Small tables with named rows and columns. After each table, cells are looked up by row and column.

zul:
	kupav	ful	tarizem	tev	kis
div	57798	17228	24031	50286	47317
sunutu	63640	77188	17779	38983	42463
desu	63640	77188	85765	38983	65504
dov	33902	34543	87934	97917	61427
kidetuk	48020	25426	8262	45314	48059
veme	51717	54825	98643	99227	82917
vof	29426	8002	66958	86190	76294
rorako	40843	36285	8262	41549	42463
luz	44962	1438	24410	91919	46161
kapuza	62103	72887	98643	81838	82917
nug	29426	1438	24232	84314	51762
loz	36844	14009	72094	99227	68438

kidetuk, tarizem: 8262
vof, kupav: 29426
kapuza, kis: 82917
desu, kupav: 63640
kidetuk, tev: 45314
veme, tarizem: 98643
div, tarizem: 24031
dov, tarizem: 87934
kapuza, ful: 72887
nug, tarizem: 24232
luz, tev: 91919
veme, ful: 54825
dov, kis: 61427
sunutu, tev: 38983
dov, kupav: 33902
sunutu, ful: 77188
rorako, ful: 36285
loz, tev: 99227
vof, tev: 86190

lil =
	goz	nulopup	porob	kide	bagu	ruze	vom	vuvi	vafig
menafu	141	199	144	69	143	229	235	54	184
motugi	78	100	90	165	92	95	67	211	94
mim	203	240	188	110	185	246	241	91	229
kifuzu	185	222	167	119	175	228	222	109	215
kez	189	176	139	136	146	201	221	120	167
suno	210	130	185	231	184	114	130	221	143

suno, bagu => 184
mim, vom => 241
menafu, vom => 235
motugi, kide => 165
kifuzu, vom => 222
menafu, nulopup => 199
suno, vuvi => 221
mim, nulopup => 240
suno, goz => 210
menafu, ruze => 229
suno, vafig => 143
menafu, porob => 144
mim, ruze => 246
kez, ruze => 201
menafu, bagu => 143
motugi, goz => 78
mim, kide => 110
kifuzu, kide => 119
motugi, nulopup => 100
mim, bagu => 185

bem
         gomuziz  mifadan  gela  gam  diber  kiz  fip  goz
nub           79       90    29   61     29    7   58   73
tekelak       52       54    24   48     41   24   47   47
tof           52       54    24   48     44   24   45   47
zub           48       50    27   46     42   28   43   43
som           73       79    25   59     34   10   55   65
lov           29       25    52   33     34   44   32   33
nor           25       19    56   31     33   46   29   31
koti          61       64    23   54     41   18   49   54
saf           69       76    24   58     35   11   53   62
gitofo        32       30    46   35     35   43   35   33
sakigaz       64       71    22   56     38   14   51   58
guvu          61       63    23   52     40   20   48   52
voku          44       46    29   42     40   31   41   41

som, gela => 25
guvu, gomuziz => 61
guvu, mifadan => 63
sakigaz, diber => 38
lov, gela => 52
gitofo, gela => 46
voku, diber => 40
lov, gam => 33
tekelak, goz => 47
nub, gela => 29

Table tes
         lekot  bukuzun
tabed     23.4     58.4
fub       28.3     46.4
pur       45.9     58.6
vap       83.8     31.3
sofemud   22.0     58.8
numat     34.2     52.1
lep       38.3     38.0
kaponu    47.9     13.3
sinav     74.6     45.6
zovi      17.6     37.3
denose    11.5     36.5
pezonad   35.1     68.3

What is the bukuzun of sofemud in tes? 58.8
What is the bukuzun of pezonad in tes? 68.3
What is the bukuzun of zovi in tes? 37.3
What is the lekot of kaponu in tes? 47.9
What is the bukuzun of denose in tes? 36.5
What is the bukuzun of fub in tes? 46.4
What is the lekot of sofemud in tes? 22.0
What is the bukuzun of pur in tes? 58.6
What is the lekot of vap in tes? 83.8
What is the lekot of pur in tes? 45.9
What is the lekot of tabed in tes? 23.4
What is the bukuzun of lep in tes? 38.0
What is the bukuzun of kaponu in tes? 13.3
Which row has the largest lekot? vap

zomokug =
|  | pap | fir | gug | letusa | sokase | tezon | bip | vesatuk | nov |
|---|---|---|---|---|---|---|---|---|---|
| felalu | -6061 | -6408 | -9148 | -4809 | -1266 | -3712 | 8602 | 1838 | 1556 |
| lek | 1417 | 3891 | 7145 | 7970 | 529 | -6500 | -6156 | -3048 | 6344 |
| petanob | -5024 | 178 | -5799 | -3983 | 6305 | 5654 | 8621 | -3186 | -1221 |
| mun | -5463 | 3741 | -1765 | -7567 | 6552 | 1753 | 4441 | 5 | 2962 |
| nidu | -2632 | -1442 | 3960 | -3664 | 7045 | 598 | 6891 | -3759 | -3913 |
| lel | 5068 | 1907 | 4957 | 1864 | 1029 | 4394 | 852 | -227 | -8643 |
| tuf | 6999 | -634 | 2381 | -2367 | -2380 | 6982 | -7025 | 610 | -6284 |

vesatuk of lel is -227
letusa of mun is -7567
bip of mun is 4441
pap of lek is 1417
vesatuk of mun is 5
bip of lek is -6156
gug of felalu is -9148
bip of petanob is 8621
pap of nidu is -2632
sokase of felalu is -1266
vesatuk of lek is -3048
tezon of felalu is -3712
vesatuk of petanob is -3186

